A small network was shown many inputs. Here are its activations along a few directions, one row for each input.
Each table varies a few parts of the input and shows all the possible inputs, shuffled.
A made-up example of a description, with smaller parts first: one of 8 places around a ring, together with either a single point or one of 9 places along a line or (one of 3 separate values, together with one of 4 places along a line).
Shared parts are said once, and a part with two or three values counts as separate values.
In the rows, 128 means zero.

Other details of the inputs vary at random and push rows far along three fixed directions, the same in every table; ignore that.

Table:
x1: 92, 115, 115, 48, 83, 115, 74, 138, 181, 130, 128
x2: 172, 94, 163, 191, 168, 111, 204, 126, 86, 101, 112
x3: 83, 116, 79, 159, 132, 70, 85, 150, 52, 129, 133
x4: 130, 117, 188, 168, 189, 140, 150, 83, 170, 99, 162
x5: 131, 142, 90, 130, 101, 122, 113, 176, 112, 175, 108
x6: 96, 153, 80, 187, 121, 93, 102, 160, 51, 151, 117
x7: 34, 129, 92, 217, 175, 110, 120, 153, 63, 94, 161
x8: 62, 148, 176, 177, 124, 137, 117, 74, 135, 77, 160
x9: 213, 143, 108, 121, 132, 120, 152, 151, 77, 162, 113
x10: 186, 121, 168, 155, 170, 133, 161, 112, 77, 116, 108
x11: 60, 148, 84, 79, 101, 105, 58, 165, 169, 118, 123
x12: 132, 123, 147, 169, 135, 130, 149, 140, 94, 105, 113
x13: 96, 135, 84, 157, 115, 97, 132, 149, 102, 159, 130
x14: 139, 163, 72, 67, 92, 109, 72, 164, 111, 188, 90
x15: 153, 121, 158, 116, 154, 118, 118, 126, 176, 109, 124
x16: 141, 146, 154, 51, 103, 173, 116, 108, 201, 160, 128
x17: 225, 130, 107, 128, 142, 136, 176, 168, 72, 171, 113
x18: 169, 104, 121, 160, 140, 108, 182, 163, 96, 140, 105
x19: 91, 108, 122, 78, 101, 130, 99, 134, 172, 134, 146
x20: 180, 105, 166, 181, 157, 149, 189, 148, 98, 121, 114
x21: 63, 119, 82, 174, 99, 155, 81, 84, 129, 90, 153
x22: 62, 107, 157, 150, 144, 143, 126, 78, 155, 117, 188
x23: 129, 132, 189, 77, 123, 173, 133, 85, 180, 99, 128
x24: 146, 99, 157, 127, 149, 120, 132, 100, 147, 138, 147
x25: 167, 138, 129, 27, 89, 160, 112, 153, 181, 162, 95
x26: 125, 121, 172, 111, 154, 158, 134, 105, 221, 125, 157
x27: 83, 169, 52, 96, 76, 124, 92, 173, 83, 142, 137
x28: 175, 117, 167, 120, 123, 108, 156, 107, 163, 120, 112
x29: 33, 152, 131, 180, 121, 106, 118, 72, 131, 107, 174
x30: 210, 146, 119, 69, 101, 123, 129, 148, 122, 144, 103
x31: 105, 106, 136, 135, 157, 183, 155, 46, 188, 85, 112
x32: 212, 129, 129, 92, 122, 137, 161, 156, 100, 129, 102
Description of these inputs: either one of 2 separate values or (one of 5 places around a ring, together with one of 6 places along a line).
Which of the alternatives is x31?
Answer: one of 2 separate values

Table:
x33: 53, 137, 104, 157, 97, 122, 104, 113, 97, 113, 148
x34: 100, 128, 109, 132, 130, 153, 110, 112, 140, 112, 135
x35: 207, 83, 123, 130, 159, 89, 142, 193, 95, 156, 96
x36: 100, 166, 126, 108, 93, 124, 106, 127, 129, 119, 154
x37: 80, 139, 169, 151, 133, 158, 125, 50, 151, 97, 187
x38: 164, 93, 190, 86, 153, 140, 154, 115, 216, 140, 143
x39: 231, 124, 171, 83, 135, 141, 159, 148, 136, 146, 76
x40: 106, 143, 51, 82, 89, 121, 95, 181, 133, 166, 105
x41: 178, 132, 199, 88, 138, 178, 161, 99, 193, 142, 127
x42: 137, 170, 119, 40, 64, 132, 91, 146, 188, 157, 136
x43: 24, 166, 99, 204, 134, 125, 96, 126, 41, 115, 163
x44: 158, 94, 149, 227, 186, 134, 212, 113, 49, 126, 132
x45: 177, 103, 88, 200, 180, 76, 161, 184, 59, 164, 90
x46: 173, 92, 190, 205, 191, 132, 184, 99, 141, 106, 137
x47: 176, 94, 131, 218, 169, 125, 191, 138, 37, 133, 119
x48: 176, 95, 123, 213, 179, 129, 186, 153, 38, 107, 114
x49: 98, 113, 181, 77, 125, 127, 110, 99, 213, 102, 149
x50: 108, 134, 93, 118, 102, 90, 80, 155, 153, 140, 109
x51: 15, 162, 124, 212, 139, 130, 103, 102, 47, 88, 171
x52: 197, 129, 91, 79, 100, 107, 105, 163, 111, 170, 93
x53: 214, 124, 224, 118, 155, 154, 203, 90, 156, 97, 135
x54: 118, 138, 51, 80, 89, 120, 68, 168, 127, 144, 92
x55: 58, 111, 178, 152, 152, 137, 120, 85, 172, 94, 191
x56: 110, 141, 42, 78, 100, 123, 81, 169, 134, 166, 95
x57: 85, 138, 107, 106, 102, 132, 109, 129, 140, 105, 123
x58: 118, 140, 171, 77, 106, 147, 115, 64, 189, 105, 146
x59: 184, 120, 76, 89, 103, 127, 121, 194, 125, 167, 86
x60: 241, 136, 136, 66, 120, 127, 165, 171, 147, 181, 99
x61: 81, 143, 37, 123, 111, 99, 78, 166, 71, 125, 93
x62: 105, 138, 184, 97, 124, 170, 133, 44, 207, 116, 176
x63: 78, 128, 155, 153, 137, 112, 118, 91, 166, 90, 138
x64: 48, 140, 106, 149, 100, 114, 110, 109, 95, 106, 137
What do these inputs look like to the network?
Answer: one of 4 places along a line, together with either one of 2 separate values or one of 6 places along a line
The inputs of x35 and x38 match in every part but the place on the line of 4. If x54 is changed in the same way as x35 into x38, which row does it become?
Answer: x56
Change only the choice among 2 separate values in x45. List by row number the other rows that result.
Answer: x38
List by row number the other rows that have the place on the line of 4 in common with x57.
Answer: x39, x49, x53, x58, x61, x63, x64
List by row number the other rows that have the place on the line of 4 in common with x55.
Answer: x34, x37, x42, x43, x46, x47, x59

Table:
x65: 121, 160, 214, 83, 73, 158, 154, 67, 181, 91, 163
x66: 215, 116, 143, 123, 106, 165, 183, 117, 99, 107, 88
x67: 84, 128, 126, 225, 178, 84, 112, 119, 47, 105, 144
x68: 209, 138, 163, 173, 146, 153, 206, 113, 72, 107, 86
x69: 71, 149, 93, 85, 116, 123, 69, 148, 155, 116, 108
x70: 150, 122, 73, 86, 111, 77, 117, 234, 102, 176, 102
x71: 134, 181, 190, 69, 60, 169, 122, 83, 208, 106, 135
x72: 49, 147, 136, 161, 150, 119, 88, 129, 114, 88, 157
x73: 188, 91, 186, 135, 168, 95, 158, 119, 117, 125, 129
x74: 215, 86, 106, 79, 111, 124, 133, 128, 184, 155, 89
x75: 100, 107, 80, 124, 134, 126, 97, 155, 95, 102, 111
x76: 68, 120, 70, 90, 94, 143, 91, 156, 163, 118, 125
x77: 57, 152, 113, 123, 115, 127, 91, 154, 164, 121, 151
x78: 240, 116, 123, 70, 125, 185, 160, 130, 119, 164, 106
x79: 127, 183, 173, 44, 90, 191, 101, 81, 213, 147, 171
x80: 187, 104, 143, 133, 171, 148, 179, 157, 150, 129, 93
x81: 94, 97, 91, 181, 153, 107, 108, 111, 65, 99, 123
x82: 174, 96, 166, 183, 198, 122, 165, 95, 104, 107, 104
x83: 121, 97, 195, 161, 148, 130, 176, 103, 158, 129, 169
x84: 90, 136, 63, 113, 96, 112, 92, 166, 148, 175, 96
x85: 78, 174, 126, 96, 102, 142, 107, 109, 100, 146, 187
x86: 118, 106, 188, 181, 162, 104, 167, 71, 139, 106, 183
x87: 138, 82, 146, 122, 121, 168, 152, 100, 194, 127, 129
x88: 83, 121, 129, 163, 162, 89, 121, 157, 58, 102, 152
x89: 185, 122, 52, 135, 132, 74, 120, 177, 97, 182, 68
x90: 173, 171, 50, 81, 110, 135, 106, 180, 68, 198, 87
x91: 74, 153, 109, 135, 104, 95, 78, 111, 167, 138, 153
x92: 40, 131, 135, 229, 152, 121, 130, 112, 102, 117, 174
The inputs of x81 and x73 match in every part but one. If x74 is changed in the same way as x81 into x73, which row does it become?
Answer: x86
What do these inputs look like to the network?
Answer: one of 4 places along a line, together with either one of 2 separate values or one of 5 places around a ring
Start at x69 and move only the place on the ring of 5, one step at a time. The first step leads to x82. Which rows follow, in order?
Answer: x89, x84, x80

Table:
x93: 163, 125, 98, 144, 141, 85, 125, 167, 81, 157, 103
x94: 151, 126, 82, 102, 96, 108, 108, 167, 127, 163, 93
x95: 72, 138, 114, 164, 143, 121, 111, 117, 106, 123, 159
x96: 68, 151, 123, 110, 108, 135, 100, 126, 160, 125, 155
x97: 131, 135, 177, 82, 106, 140, 122, 97, 217, 131, 140
x98: 120, 141, 105, 95, 105, 122, 101, 153, 152, 162, 124
x99: 101, 132, 120, 100, 100, 134, 102, 125, 153, 114, 126
x100: 70, 143, 128, 158, 135, 111, 111, 125, 99, 104, 147
x101: 159, 123, 94, 136, 149, 107, 125, 175, 76, 155, 107
x102: 89, 141, 113, 125, 126, 127, 105, 144, 118, 126, 139
x103: 122, 130, 163, 99, 119, 170, 135, 97, 201, 111, 141
x104: 143, 129, 81, 120, 116, 122, 116, 166, 114, 161, 100
x105: 89, 125, 104, 195, 159, 128, 132, 115, 76, 113, 143
x106: 87, 128, 116, 175, 142, 112, 133, 129, 88, 130, 149
x107: 123, 119, 162, 89, 122, 161, 127, 84, 196, 107, 138
x108: 50, 145, 135, 142, 112, 124, 108, 108, 141, 104, 169
x109: 96, 137, 106, 129, 121, 116, 101, 124, 118, 117, 121
x110: 171, 116, 130, 87, 114, 140, 142, 142, 166, 140, 104
x111: 134, 116, 131, 159, 152, 111, 136, 133, 89, 122, 134
x112: 56, 154, 135, 123, 106, 120, 99, 112, 155, 111, 157
x113: 127, 131, 100, 108, 100, 120, 113, 151, 135, 135, 112
x114: 65, 142, 117, 126, 118, 149, 102, 114, 141, 104, 144
x115: 144, 162, 105, 63, 68, 131, 99, 141, 136, 155, 117
x116: 130, 160, 107, 115, 108, 144, 121, 134, 95, 144, 130
x117: 182, 102, 150, 121, 147, 146, 163, 132, 133, 121, 106
x118: 185, 104, 158, 119, 156, 132, 158, 130, 133, 134, 121
x119: 115, 129, 114, 115, 123, 117, 116, 152, 115, 133, 126
x120: 155, 107, 164, 155, 170, 160, 163, 98, 131, 104, 133
x121: 83, 116, 120, 203, 163, 127, 145, 98, 77, 101, 152
x122: 185, 112, 143, 113, 138, 125, 160, 154, 135, 146, 114
x123: 151, 120, 161, 104, 117, 132, 135, 117, 178, 139, 134
x124: 167, 144, 93, 129, 118, 121, 141, 160, 53, 156, 108
x125: 162, 125, 102, 137, 143, 89, 123, 171, 76, 149, 100
x126: 135, 130, 92, 76, 88, 117, 89, 141, 164, 151, 107
x127: 101, 140, 123, 100, 104, 130, 101, 125, 154, 114, 119
x128: 173, 110, 136, 105, 127, 134, 133, 127, 147, 128, 108
x129: 192, 138, 165, 138, 138, 143, 171, 112, 99, 127, 120
x130: 137, 127, 121, 148, 133, 119, 140, 140, 109, 122, 112
x131: 87, 138, 109, 159, 122, 115, 116, 121, 111, 123, 129
x132: 165, 106, 175, 141, 152, 133, 157, 101, 150, 121, 142
x133: 127, 110, 174, 163, 165, 139, 161, 86, 136, 109, 160
x134: 129, 116, 156, 178, 161, 132, 154, 88, 120, 101, 137
x135: 182, 102, 145, 133, 143, 141, 167, 125, 139, 138, 110
x136: 156, 106, 185, 151, 160, 140, 166, 110, 130, 101, 142
What do these inputs look like to the network?
Answer: one of 4 places along a line, together with either a single point or (one of 2 separate values, together with one of 5 places around a ring)
The inputs of x133 and x93 match in every part but the place on the line of 4. If x121 is changed in the same way as x133 into x93, which row does it become?
Answer: x134
The inputs of x112 and x108 match in every part but the place on the line of 4. If x109 is changed in the same way as x112 into x108, which row does it become?
Answer: x128
List by row number the other rows that have the place on the line of 4 in common with x103.
Answer: x95, x96, x98, x101, x102, x104, x105, x114, x116, x120
